A small network was shown many inputs. Here are its activations along a few directions, one row for each input.
Each table varies a few parts of the input and shows all the possible inputs, shuffled.
A made-up example of a description, with smaller parts first: one of 3 separate values, together with either a single point or one of 9 places around a ring or (one of 4 places along a line, together with one of 8 places around a ring).
Shared parts are said once, and a part with two or three values counts as separate values.

Other details of the inputs shift rows strongly along two fixed directions, in all tables alike. That doesn't count.

Table:
R1: [  2   0   8  -9  14 -14  15  -3  -1   7   3]
R2: [  6  10   8 -11   3   0  -3  -2   7 -15   0]
R3: [-19 -12  -3   7   6  15 -54 -33  22  11 -39]
R4: [-14 -14  11   7 -13   4 -14 -26   3 -28 -22]
R5: [  7   4  -2 -20  14  -7  13  25 -14  17  18]
R6: [ 1  2 -6 -7  9  2  0 32  4 28 31]
R7: [ -7   6   3   0  15   3 -29 -25  13  -2 -30]
R8: [-13  11  -9 -20  11  24 -40  13  23  26   6]
R9: [ -2   0 -12 -14   8   8   0  39  -7  31  19]
R10: [ -7   2 -16  -7   9   7   4  35   7  26  24]
R11: [-10 -33  10  21 -11   7 -16 -15  14  22 -12]
R12: [-19  -3 -11 -19  21  12 -25   8  17  50   9]
R13: [  3  -3  18   7 -13  -9  20 -19  -9 -54 -13]
R14: [-22 -13   4   2  -9  19 -27 -17   9  -9 -20]
R15: [ -9 -21   7   0   9   0  -9 -26  10  19 -18]
R16: [-10  26  -5 -32  19  13 -12  19  -2   1  21]
R17: [-26 -22   8  -4   9   3 -12 -29   2  16 -16]
R18: [ 31   8  16   4   6 -33  56  18 -22 -28  33]
R19: [-17 -23  -9  23   5   0 -18 -16  10  16 -25]
R20: [-24 -13   5   7 -12  24 -27 -14  11  -7 -21]
R21: [-14   5 -19 -12  33   3 -21   9   8  40   2]
R22: [ -1  -8  14 -12   0  11 -28 -21   7   4 -28]
R23: [ -9   5 -10 -19   2  29 -43  25   9  29   2]
R24: [ -5 -19  20   1   8  -5 -15 -28  10  25 -12]
R25: [ 16 -24  20  25 -13 -25  30 -15  -8 -24  -1]
R26: [ -2  28 -19 -10  19   7 -19  31   6   2  16]
R27: [ 16  27 -37   4 -35  10  22   8 -27  30  23]
R28: [ 11  32 -38   7 -30  16   7   6 -12  47  38]
R29: [-27 -27   3   5  -1   6 -12 -23   6  14 -16]
R30: [ -5 -24  11  22 -16 -16  37 -15 -14 -35 -10]
R31: [-14 -19  -5  15  12  -5 -16 -24   9  16 -26]
R32: [ 22 -16  33  29 -25 -12  16 -28   0 -52 -21]
R33: [ -3 -29  16  24 -23   8 -18 -40  17 -27 -42]
R34: [ 24   5  -2  -3  -3 -23  50  39 -26 -22  27]
R35: [  4 -12   2  -5   0  -8  12   8  -8   8  -2]
R36: [ -6   3 -15 -12  12   4   3  31   5  25  26]
R37: [ -1  27 -23  -8  16  10 -18  36   7   1  16]
R38: [  8  24   5 -24  14   8 -17  22   8  11  26]
R39: [-27 -24   5   0   5   5 -11 -26   5  16 -17]
R40: [-13 -27   5  10   0   3 -10 -22  13  19 -18]
R41: [ 28  11  12  14 -15 -10  29  27 -10 -44  23]
R42: [ 20 -11  23  24 -26 -11  14 -11  -1 -48  -8]
R43: [  5  17  -7 -23   4  16 -16  37  -1   8  16]
R44: [  7  21  -4 -31  12  11 -15  29  -2   9  15]
R45: [ 30  22  18 -15  -2 -23  33  13 -19 -43   6]
R46: [ 13   6   8  16   0 -19  12 -18  -6 -48 -22]
R47: [-12  31   0 -35  20   9 -11  18   1   3  19]
R48: [ -5   6 -41  39 -36  14  -7 -42  -3  31 -21]
R49: [  2  -4  19  -1  -3  -4 -11 -31  11 -19 -26]
R50: [ 16 -12  24  20 -18 -13  20 -32   2 -55 -28]
R51: [ 18 -20  21   8  -6 -27  36 -18 -18 -23 -17]
R52: [-26 -17  12  -8  10  -2 -10 -30   4  17 -18]
R53: [ 30  36 -37  19 -41 -10  60   8 -30  -9  37]
R54: [ 17  21   7 -14   8   4  -2  22   2  -7  25]
R55: [ -9   8 -28   2  17   0  -2  36   3  22  19]
R56: [ 28  -2  36  13 -13 -23  25 -27  -6 -55 -14]
R57: [ -8  13 -23  -5  25  -4  -1  29   3  24  17]
R58: [  9  10   4 -26  19 -13  16  19 -14  16  13]
R59: [  4  31 -37  12 -35  10  39  -1 -28   8  29]
R60: [ 26  17   3   8 -12 -10  43  32 -10 -54  20]
R61: [  4   6  -5   3  -3 -16  55  36 -22 -30  34]
R62: [ -4  25 -23  -3  13  12 -19  38   6   2  16]
R63: [ -2 -13  10  -4  -8  15 -30 -15  10   3 -27]
R64: [-11 -12   1   7  19  -9 -14 -28   7  17 -27]
R65: [ -6 -26  14   8   2   0 -16 -24  10  24 -11]
Description of these inputs: one of 5 separate values, together with either a single point or (one of 2 separate values, together with one of 6 places along a line).
Changing only the choice among 5 separate values turns R13 into R50. The same change can be made to R30. Which row results?
> R36
Change only the place on the line of 6 in R21. List by row number the other rows that result.
> R19, R31, R55, R57, R64
Change only the choice among 2 separate values in R44. List by row number the other rows that result.
> R5
Which other rows agree with R54 in the choice among 5 separate values? List them by row number.
> R6, R11, R18, R24, R25, R28, R32, R38, R41, R42, R56, R65

Table:
R66: [ -7 -13  17  -2   4   8 -31 -18  17 -11 -23]
R67: [-15   2  -9 -17  15   9 -18   3   8  30   4]
R68: [ 2  0  3  2  2 -8 15 -3 -6 -5  4]
R69: [ -8   3 -14  -7   9  10 -14  18   6  29  14]
R70: [ 16  -7  28   3  -3 -19  28  -1 -10 -56  -6]
R71: [ 19  19  -6   6 -10 -10  33  19 -15 -28  23]
R72: [ 19  21 -10  -5  -7  -9  41  35 -21 -16  35]
R73: [-12 -17   2   9   2   2 -15 -18   9   5 -24]
R74: [-10  -8  -1   7  -4   9 -20 -23  10   0 -21]
R75: [-10 -17   5   8  -5   1 -11 -26   4  12 -17]
R76: [ 13  10  -2   5   5 -18  34  23 -13 -24  19]
R77: [ -3 -11   2  11 -11   4 -14 -26   4  12 -20]
R78: [-12  13 -11 -19  12  10 -12  18   2  20  11]
R79: [ -8   6 -13  -9  13   6 -14  20   4  25  15]
R80: [ 13 -12  16  24 -23 -19  37 -22 -16 -46 -16]
R81: [ 3 -3  0  4 -5 -6 15 -2 -7  1  5]
R82: [ 12 -30  38  21 -13 -19   3 -45   2 -47 -46]
R83: [ -9 -22  24  -5   9   1 -20 -21  14  -1 -26]
R84: [  9  -3   5  18 -17  -7  15 -17  -4 -29 -11]
R85: [ -3  13 -19  -8  -2  19 -15  16   6  24  15]
R86: [-13 -14   5   7  -8   7 -14 -23   6   5 -23]
R87: [ -6   3   5 -21  26   6 -22  26  13   9   9]
R88: [ -2  15 -12 -12  11  10 -15  11   3  28  13]
R89: [ 16  13  -1   3 -11 -14  40  19 -20 -27  20]
R90: [ -1 -13  -1  12 -14   7 -13 -25   5  16 -18]
R91: [ -4  16 -11 -14  12   8 -15  12   3  27  11]
R92: [ -7 -22  -2  17 -10   7 -12 -18   8  13 -18]
R93: [ -8  18 -14 -12   9  14 -17  17   6  18  14]
R94: [ 24  34 -11 -14  11 -18  40  38 -20 -20  38]
R95: [ -6   5 -13 -11   5  10  -7  13   2  35  18]
Changing only one part turns R91 into R93. The same change can be made to R82. Which row results?
> R66
What is each input in this table made of?
> one of 5 separate values, together with either a single point or one of 5 places along a line
Change only the choice among 5 separate values in R77. List by row number the other rows that result.
> R69, R71, R81, R89
Change only the choice among 5 separate values in R90. List by row number the other rows that result.
> R72, R85, R92, R95

Table:
R96: [ -1  14  -5 -19  17  -2   7  24  -1   6  20]
R97: [  9  15 -13  -7  -1   1  19  29 -12   8  24]
R98: [ -1 -15  13  11  -6   0 -18 -25   8 -10 -25]
R99: [ -9 -15  11  15  -4   3 -16 -24   9 -16 -28]
R100: [ 16   6   2  10 -14 -16  36   1 -16 -17  10]
R101: [  9  22   0 -17   6   2   9  26  -7  -2  26]
R102: [-28  -6 -14 -13  16  20 -40  -8  13  49  -5]
R103: [ 18   4   0  13 -10 -15  30   5 -12 -18  12]
R104: [  1  19  -5 -22  19  -1   2  26   0  12  22]
R105: [-23 -15  -4 -18  12  27 -50  -3  20  49 -13]
R106: [ 15  13  10   1   0 -15  24   3 -10 -34   3]
R107: [ 13  13 -13  18 -20  -6  31   5 -11 -26   9]
R108: [-26 -10 -12 -11  11  25 -50  -6  15  55 -13]
R109: [ -5 -22  11   8  -3  -1 -10 -23   6  -6 -30]
R110: [ 11   8   7   6  -4 -11  22  11  -6 -38   7]
R111: [ 17   3   2  11  -8 -18  28   6 -13 -20  11]
R112: [ 11  -1   8   5  -4 -13  29  12  -7 -28  10]
R113: [ 11   6  -2  11   0 -17  36  15 -13 -27  15]
R114: [-15  -7  -3  -2   7   8 -26 -15   8  31 -12]
R115: [ 10   3  -1   9 -13 -13  36   2 -16 -17  11]
R116: [ -5 -14  12   9  -4   2 -17 -24   5 -13 -32]
R117: [-25  -7 -13  -5  11  23 -40   0  16  45  -3]
R118: [ 11   9   8   0  -2 -13  24   4 -10 -35   6]
R119: [ 18   4   8   4   1 -20  26   8  -6 -27   8]
R120: [ -1  -7  -4  20 -24   5  -6 -37   2   1 -26]
R121: [-10 -21   6  14  -8  -1  -6 -32   0   2 -24]
R122: [ 16  11  11  -1  -4 -13  23   6 -11 -29   9]
R123: [ -7  36 -41 -26  13  28 -31  38  10  57  37]
R124: [ -8 -23   5  22 -14   1  -4 -27   4  -3 -22]
R125: [ -1 -22  16   8  -8  -2  -5 -30   6  -3 -24]
R126: [ -5 -13  12   4  -7   6  -8 -21   2  -9 -15]
R127: [ -8 -22   3  23 -16   4  -4 -27   4   1 -21]
R128: [ 17   4   8   5   5 -19  26   7  -5 -28   4]
R129: [ -8 -25  13   6  -5   2  -6 -29   6  -2 -23]
R130: [ -8 -24  13   8  -5  -1  -5 -31   5  -7 -26]
R131: [ -5 -23   5  15 -14   0  -8 -26  -1   2 -26]
R132: [  0  20 -13 -15  11   4   2  25  -5  24  26]
R133: [ -4 -18  12   7 -10   5 -18 -23   5  -8 -29]
R134: [ 12   7   4   4   6 -18  32  18  -7 -33  12]
R135: [ -4  -4 -11  14 -21   7  -3 -28   1   1 -16]
R136: [ 11   6   8   7  -7 -10  23  11  -7 -37   9]
R137: [-10  22 -10 -25  21  12 -17  24   4  18  19]
R138: [-18   2  -5 -12  17  22 -53  -2  21  36  -9]
R139: [-20 -12  -4 -15  13  24 -52  -5  25  52  -7]
R140: [  0  21 -12 -25  24   1  -2  39   0  14  22]
R141: [  7  12  -3 -14  13  -3   4  26   1   6  21]
R142: [-17  32 -23 -45  30  28 -36  45  12  51  40]
R143: [ -3  16 -11 -20  19   6   0  39   4  13  31]
R144: [ -8 -21   5  17 -15   2  -2 -34   0   3 -22]
R145: [ -3 -11  15   8  -6   2 -13 -30   5  -9 -26]
R146: [ -4 -20  12   6 -12   7 -18 -23   5  -7 -27]
R147: [ -9 -21   6  15 -13  -2  -3 -32  -1   1 -22]
R148: [ 10   3  -3  14 -14 -12  33   9 -12 -19  13]
R149: [ 20   8   9   5  -5 -13  22   8  -8 -33   8]
R150: [ 16  -1   9   2  -3 -16  31  10 -11 -30   3]
R151: [ 14   7   9   1   4 -20  30   4  -8 -27   4]
R152: [ -6 -22   5  15  -7  -3  -7 -27   1  -1 -29]
R153: [ 12  19   0 -11   5   0   6  28  -4  -6  25]
R154: [  9  19 -14  -8   3   0  11  29  -6  17  32]
R155: [ -2  24 -11 -26  17  11 -15  36   1  15  22]
R156: [  7  22 -11 -12   4  -1  14  25 -10  15  29]
R157: [  1  19  -7 -19  19  -6  12  27  -4   1  23]
R158: [ -2 -20   6  17  -9  -2  -9 -27   4   3 -21]
R159: [ -4 -22   4  17 -16   3  -5 -26  -1   3 -26]
R160: [ -5 -18   8  14  -9  -2  -5 -32   1   3 -23]
R161: [-17  -2  -3 -19  15  16 -35  -1  16  40  -2]
R162: [  4  28 -29 -13  -3  10  -1  29  -5  19  23]
R163: [ -2 -19   6  18  -5  -5  -7 -27   4   0 -22]
R164: [ 14   9   6   3  -5  -8  27  19  -9 -34  17]
R165: [ -4  15  -9 -16  18   1  -1  33   4   8  24]
Changing only one part turns R100 into R115. The same change can be made to R122. Which row results?
> R142
Changing only one part turns R157 into R140. The same change can be made to R118. Which row results?
> R155
What is each input in this table made of?
> one of 5 separate values, together with either a single point or one of 5 places along a line or (one of 2 separate values, together with one of 4 places along a line)
Change only the place on the line of 4 in R149. List by row number the other rows that result.
> R98, R138, R153
